Each row below is a small network's average activation on inputs in which a field has the value named, seen along a few directions.
Values that are neighbours, or in one group, have similar rows; names and order tell nothing.
(in the rows, 500 means zero)
Random noise pushes rows far along 11 fixed directions. That doesn't count. These rows show it; they differ only by the noise:
[557 416 471 483 664 564 605 493 721 557 557 543 479 334 354 526 554 398
 521 604 568 490]
[553 582 509 578 288 451 424 473 294 358 686 478 355 637 561 485 456 673
 595 500 327 607]
[580 617 492 327 397 533 626 591 539 492 649 673 246 788 552 575 342 350
 572 640 403 552]
[446 417 715 622 515 411 184 390 486 404 388 609 594 713 303 520 519 761
 473 274 490 555]
[471 518 448 345 602 545 439 502 460 587 454 464 561 644 658 408 344 563
 375 552 430 449]
[617 682 369 499 561 414 365 617 569 554 435 261 544 808 599 574 424 442
 402 464 356 364]
[351 453 424 508 399 474 448 591 407 540 580 449 346 504 564 466 571 616
 406 530 466 625]
[511 664 600 385 364 448 625 317 445 425 667 699 551 578 318 527 398 366
 737 472 590 308]
[602 643 333 433 553 430 439 568 474 426 306 426 443 655 421 571 568 419
 361 433 473 441]
[546 676 270 443 381 479 431 601 331 356 544 384 391 670 566 567 536 499
 496 454 372 475]
[401 418 556 623 349 486 520 605 478 388 457 502 331 399 489 590 628 479
 679 391 519 636]
[424 642 538 418 437 394 507 451 511 583 473 660 640 693 345 493 465 516
 522 414 606 344]
[450 499 492 535 515 366 433 434 426 617 453 458 481 494 415 373 557 675
 257 539 523 546]


Values of L:
l3: [595 522 594 443 487 508 584 385 329 423 497 399 418 385 621 367 372 439
 408 586 427 570]
l1: [428 589 418 453 437 533 437 481 592 622 799 439 672 641 477 544 480 407
 486 532 600 322]
l12: [825 574 594 592 686 337 415 236 602 380 539 357 617 493 219 587 494 385
 538 465 486 327]
l5: [377 609 292 471 379 526 403 705 493 612 598 374 540 741 692 503 515 661
 312 463 365 528]
l6: [381 520 684 348 347 548 467 461 513 536 691 766 437 703 454 507 389 568
 467 511 565 564]
l7: [653 467 471 307 728 628 382 504 414 413 296 666 651 678 583 409 329 725
 387 516 347 476]
l4: [545 441 332 621 473 601 544 575 412 357 466 613 375 360 455 543 680 621
 498 497 484 694]
l11: [467 194 640 583 683 710 411 670 653 514 390 415 358 540 929 502 279 471
 534 592 350 730]
l2: [744 615 422 574 473 401 514 531 384 493 583 227 313 532 705 479 471 520
 432 622 262 586]
l9: [503 526 373 589 423 503 384 477 468 607 740 361 677 509 597 450 534 622
 438 552 421 432]
l10: [546 464 286 569 620 630 416 503 486 447 587 494 606 396 503 499 588 662
 478 525 450 524]
l8: [297 409 681 435 332 479 427 481 293 379 486 578 381 550 547 578 507 317
 475 459 545 535]
L is arranged as 4 separate groups.
List the group mates of l8, in the order listed. -> l1, l9
List the group mates of l11, in the order listed. -> l4, l10
List the group mates of l6, in the order listed. -> l3, l5

Values of T:
t3: [175 437 557 369 351 537 361 576 396 606 638 499 310 727 708 546 409 412
 376 502 518 573]
t4: [404 481 496 364 571 595 329 209 291 385 564 629 786 440 353 384 482 678
 400 414 612 363]
t8: [430 487 622 464 518 473 652 582 550 837 271 602 781 500 714 252 347 755
 503 571 510 497]
t1: [392 604 472 502 405 367 510 449 388 623 442 392 601 532 566 449 485 396
 425 473 593 347]
t10: [415 477 432 561 547 446 526 619 696 651 510 489 563 443 352 538 639 488
 410 483 593 444]
t7: [495 511 524 521 387 420 614 574 447 484 451 571 375 452 506 525 541 487
 582 493 539 584]
t11: [576 573 562 487 603 331 293 373 574 551 648 388 300 802 290 567 451 394
 133 589 427 477]
t2: [561 431 479 403 612 601 469 495 454 466 457 500 510 533 639 442 377 563
 512 570 381 501]
t9: [365 594 604 525 366 361 572 454 448 627 489 265 615 433 656 477 429 305
 555 415 599 304]
t6: [534 545 359 639 436 417 610 706 498 522 294 386 381 414 541 500 659 576
 529 470 479 606]
t5: [403 572 428 548 440 477 487 527 403 435 325 399 660 398 561 492 599 522
 584 316 554 425]
T is arranged as a line.
Going along T from t1 by way of its neighbour t3, in what order are t10, t7, t2, t6 met? -> t10, t7, t6, t2
Name the neighbours of t5, in listed order. -> t11, t9
